Here are a small network's activations along a few directions, averaged over the inputs that share one value of a field.
Related values have similar rows: they may be neighbours, one step apart, or belong to one group.
(in the rows, 500 means zero)
Random noise pushes rows far along 19 fixed directions. That doesn't count. These rows show it; they differ only by the noise:
584  439  396  477  270  286  347  468  483  635  399  578  583  446  429  561  657  405  546  604  439  341  557  685  572  552  594  480  375  618  615  596  620  630  301
359  524  417  546  621  481  400  723  557  497  411  560  495  488  603  620  523  479  431  541  450  565  485  635  373  528  462  551  446  590  414  667  543  391  340
703  360  732  553  314  519  631  358  556  482  391  539  561  228  532  737  80  337  301  515  478  403  646  606  520  743  357  516  433  567  501  404  414  690  269
391  545  501  488  577  631  627  453  375  556  500  445  546  458  384  457  594  579  583  534  479  427  117  633  388  456  492  434  479  342  443  454  513  275  520
385  414  417  595  512  589  542  229  267  629  394  420  318  460  455  415  517  599  503  690  477  600  511  483  458  607  433  285  674  603  682  520  599  428  478
513  729  241  387  457  446  302  727  434  440  620  216  257  603  526  557  481  382  599  433  510  656  331  454  506  360  789  309  372  476  811  653  462  434  783
457  532  312  472  505  720  603  553  563  582  438  574  736  702  718  442  399  546  406  272  669  398  528  597  469  368  523  429  634  776  435  704  690  539  795
338  629  299  501  311  322  717  569  505  525  389  654  594  339  518  395  779  473  708  740  638  601  515  279  452  442  572  533  637  220  427  314  683  488  345
422  543  143  479  325  565  596  584  533  431  433  658  665  401  604  691  361  469  418  568  544  574  549  612  405  519  500  481  498  612  607  666  644  609  619
358  623  513  356  559  577  490  634  561  337  343  429  449  530  519  487  710  462  462  404  515  637  392  453  470  459  522  582  397  737  456  447  436  552  779
569  452  567  522  262  437  447  251  467  540  510  709  643  313  184  656  469  458  763  768  287  257  508  614  674  698  481  456  419  208  491  494  584  659  359
315  682  512  408  566  465  625  827  605  482  305  352  459  689  771  563  600  359  607  558  527  588  545  439  426  559  591  426  446  413  528  618  620  694  639
443  508  378  353  570  722  575  578  488  326  354  626  308  382  589  548  318  400  348  259  667  506  146  602  490  679  470  638  411  486  330  457  605  366  637
587  481  471  260  321  345  603  617  398  480  389  483  316  541  402  610  532  496  807  548  411  547  287  518  665  621  631  411  263  230  679  391  608  562  718
440  428  388  308  418  343  153  730  495  636  434  571  475  583  484  383  658  425  559  420  440  449  460  538  636  538  536  577  563  461  556  560  731  517  580
645  478  705  429  543  365  735  734  574  551  493  376  592  549  625  509  642  688  420  239  619  676  340  555  338  267  465  612  428  572  408  302  320  389  489
577  528  611  434  454  222  562  651  705  439  504  363  656  528  503  637  653  604  450  443  384  615  603  617  386  442  435  638  334  652  515  477  390  630  424
547  635  703  648  582  398  819  454  650  495  434  393  585  463  477  699  551  704  567  626  454  530  245  724  322  608  379  562  385  305  410  356  540  345  336
597  490  673  587  376  282  519  621  626  576  433  291  703  450  328  568  313  328  479  827  215  288  541  647  463  482  444  456  259  566  645  513  447  484  413
488  433  335  272  462  386  635  430  488  389  434  490  390  548  547  617  527  818  595  236  440  759  491  530  568  624  481  508  470  691  557  306  649  341  514
501  632  557  551  444  419  377  411  679  458  560  576  657  549  429  573  656  555  643  611  418  464  576  459  615  558  511  605  525  343  484  459  604  645  585


Field NEK:
kozoz: 625  417  681  495  570  386  419  453  463  629  620  377  483  619  639  482  678  602  461  322  550  541  604  505  491  446  544  505  562  499  555  439  374  536  275
temun: 328  304  291  191  562  562  457  567  283  478  523  676  359  340  494  393  686  520  398  146  629  546  240  664  375  591  452  656  530  381  318  551  552  497  319
gele: 607  367  522  537  546  424  535  455  430  597  486  480  379  488  353  545  319  669  525  475  385  477  440  734  455  578  348  414  494  577  473  610  524  296  336
kuruk: 370  389  336  491  539  487  470  713  381  434  412  510  372  402  671  655  438  539  320  562  471  859  556  462  348  461  493  489  439  762  685  448  411  336  399
dinav: 523  562  686  617  431  529  728  691  391  689  419  590  683  448  467  545  684  491  711  820  583  478  229  484  416  318  573  435  476  78  540  348  435  489  611
logi: 563  499  372  411  273  542  754  381  568  266  495  736  875  430  410  711  807  582  428  506  497  476  614  685  419  400  484  664  230  784  518  552  296  973  650
tizo: 439  130  693  326  517  597  504  375  176  565  469  554  334  461  439  478  587  450  505  576  382  502  639  511  509  680  403  417  449  357  582  641  297  935  454
mulo: 530  537  522  598  479  450  546  787  642  563  415  529  619  423  451  463  544  555  231  523  598  647  479  685  215  385  214  660  694  657  465  663  460  621  695
gizak: 557  405  627  568  480  498  570  515  484  523  421  640  456  423  468  484  542  564  420  600  584  624  525  448  465  534  351  610  587  450  481  433  445  643  603
diso: 397  531  384  525  401  606  413  350  499  575  496  408  672  277  428  371  356  396  220  503  523  350  404  628  389  619  330  542  813  567  600  414  672  384  427
viro: 646  543  467  496  572  527  260  598  559  594  600  386  433  669  520  338  350  363  402  235  606  268  363  613  560  383  612  491  477  593  439  708  554  391  610
votof: 595  375  442  489  516  498  484  410  447  339  537  638  283  430  466  686  394  579  465  512  450  605  478  567  562  710  432  598  359  411  573  455  449  492  432
lin: 293  589  353  534  647  664  457  470  512  477  592  502  530  691  672  546  463  536  569  587  438  493  602  449  508  632  499  408  677  344  587  637  671  538  554
denep: 555  607  452  398  305  375  474  519  367  460  425  463  260  383  247  425  757  341  715  524  541  535  601  421  558  416  630  339  433  595  532  596  322  719  481
The values of NEK form a line.
- List every value one step from lin, in the order listed. => mulo, votof
- List every value one step from tizo, in the order listed. => dinav, viro
- List every value one step from gele, in the order listed. => kozoz, gizak
- List every value one step from temun, in the order listed. => kuruk

Field MUKA:
pata: 475  568  334  711  606  445  562  353  497  462  647  629  347  572  432  558  645  816  587  649  573  780  629  503  362  512  416  513  644  342  487  735  571  637  567
bez: 382  455  365  401  482  543  417  659  461  399  509  351  436  440  528  514  279  414  337  583  408  698  561  373  466  497  479  483  484  612  807  458  444  517  778
rezak: 461  420  289  309  498  427  424  290  373  404  606  488  303  533  503  571  565  552  601  429  440  504  448  549  629  764  629  502  406  280  674  462  681  531  433
roso: 535  431  613  509  448  628  528  567  530  606  362  735  631  360  416  327  492  408  432  487  654  375  317  503  512  449  385  648  611  401  263  435  532  534  696
nufi: 856  436  863  661  462  290  346  584  540  722  609  374  433  447  425  762  509  686  465  489  435  636  370  837  382  495  314  526  445  393  629  571  297  580  390
lus: 308  359  583  394  455  489  531  610  392  494  395  614  629  240  361  561  562  545  514  572  328  675  629  466  372  475  313  529  575  579  372  450  367  476  323
fato: 477  699  495  398  540  526  793  569  645  305  570  624  579  517  444  532  465  508  760  280  573  345  395  480  547  472  605  540  381  261  94  451  520  442  433
dirim: 466  455  176  546  489  553  456  269  521  419  696  482  571  556  622  523  320  664  362  367  464  576  672  456  525  466  525  465  569  776  630  473  588  321  387
gobiz: 534  336  415  403  413  537  470  540  342  469  568  590  568  442  349  564  647  567  426  619  419  560  401  652  421  439  416  547  381  521  668  628  304  709  728
lavo: 443  495  502  654  617  478  612  625  584  415  632  619  711  563  524  347  574  506  530  699  526  502  694  183  487  155  564  597  428  518  376  391  289  370  488
kidi: 288  544  227  241  414  392  372  640  692  298  533  407  612  481  274  470  399  529  480  506  173  539  482  651  469  683  241  672  533  451  603  620  784  556  805
goki: 635  383  469  600  601  419  382  497  526  445  580  501  468  665  566  341  680  426  283  610  578  475  559  374  518  246  611  643  278  679  601  540  288  516  616
ter: 703  456  476  504  589  540  395  618  399  757  684  419  295  734  613  317  399  618  441  153  724  528  394  540  482  366  500  381  808  365  542  735  561  489  683
zavov: 566  618  464  632  352  353  407  642  503  623  537  551  700  391  526  822  690  687  614  611  431  736  553  584  432  342  552  441  580  468  679  407  417  378  304
gela: 419  389  681  503  729  579  368  706  455  339  511  663  385  490  344  584  525  385  541  607  303  484  598  523  495  478  432  565  223  462  283  736  192  596  470
rasi: 221  893  131  542  506  685  443  382  645  300  557  374  670  457  667  658  358  273  434  513  479  304  353  573  423  655  714  435  476  535  524  598  715  325  351
sonu: 421  457  261  555  528  598  794  449  453  418  613  663  655  517  643  477  522  556  448  613  657  525  584  402  337  329  543  519  485  435  406  648  400  577  443
kav: 709  629  547  721  423  437  534  447  482  709  671  450  503  612  574  523  526  550  619  550  702  551  622  449  435  308  646  286  671  306  571  743  464  728  513
Each value of MUKA is a pair of two hidden parts, and every pair occurs once (3 first parts, 6 second parts).
- Changing only the second part turns dirim into ter. nufi has the same second part as dirim; what does that change turn nufi into? => gobiz
- Changing only the second part turns roso into bez. lus has the same second part as roso; what does that change turn lus into? => rezak
- Changing only the second part turns gela into goki. lavo has the same second part as gela; what does that change turn lavo into? => sonu

Field LAFAN:
lekel: 489  484  574  588  684  546  124  437  704  429  524  665  571  619  448  480  692  641  321  448  449  477  477  598  591  573  355  840  538  663  407  511  594  496  696
murad: 522  787  372  440  224  672  220  498  553  380  440  622  715  246  381  767  453  341  609  488  469  405  49  560  709  461  763  542  331  553  604  167  578  193  708
fuzif: 580  567  291  495  498  284  742  721  540  526  312  642  257  680  476  627  698  681  718  562  609  613  406  803  375  586  458  464  373  386  443  893  702  669  617
dugu: 652  670  341  308  480  197  249  255  795  233  737  345  393  537  442  478  744  545  362  109  563  424  316  639  600  736  596  903  338  406  482  409  680  595  437
vugag: 671  587  623  399  493  586  496  601  450  495  484  429  386  692  617  484  429  299  701  234  615  331  490  350  737  298  885  296  234  634  415  492  347  485  595
vusu: 554  638  416  618  334  727  518  368  518  482  379  503  456  258  509  557  140  352  326  499  689  531  418  502  482  572  466  416  682  649  564  453  602  458  699
geki: 412  490  330  605  487  372  596  345  565  581  431  697  457  448  656  351  532  694  514  448  693  631  742  315  528  636  393  578  930  482  334  320  849  312  165
lusag: 706  235  603  427  675  226  511  668  515  553  425  461  201  717  505  328  681  684  337  396  559  595  231  652  503  535  378  790  268  479  547  408  566  381  656
nutol: 513  521  478  531  450  395  369  525  496  531  317  513  201  341  442  386  531  337  427  512  615  528  560  499  510  658  430  536  608  600  451  541  576  526  339
denu: 501  399  391  364  445  805  723  92  248  246  619  539  363  232  272  481  202  504  529  353  500  504  399  341  563  469  539  346  400  596  385  380  229  392  557
dutaf: 492  365  945  480  568  607  428  512  426  559  502  394  590  426  629  558  356  311  432  510  333  372  538  353  612  604  487  487  496  370  531  126  275  404  181
fonam: 370  564  261  425  447  517  339  476  325  506  747  533  411  317  375  611  538  628  646  486  439  699  423  534  416  585  461  408  770  108  615  590  514  465  379
nuka: 283  367  664  450  615  325  631  774  465  558  445  491  588  512  398  386  721  576  627  778  284  610  541  394  358  402  352  566  460  281  389  463  416  471  396
sudaf: 431  543  268  746  635  548  688  242  519  424  607  488  515  539  401  178  588  431  333  780  629  280  437  483  348  398  484  584  441  485  434  658  539  454  489
The values of LAFAN form a line.
- List every value one step from dutaf, in the order listed. => fuzif
- List every value one step from dugu, in the order listed. => vusu, nuka
- List every value one step from lekel, in the order listed. => geki, lusag
- List every value one step from nutol, in the order listed. => fonam, sudaf
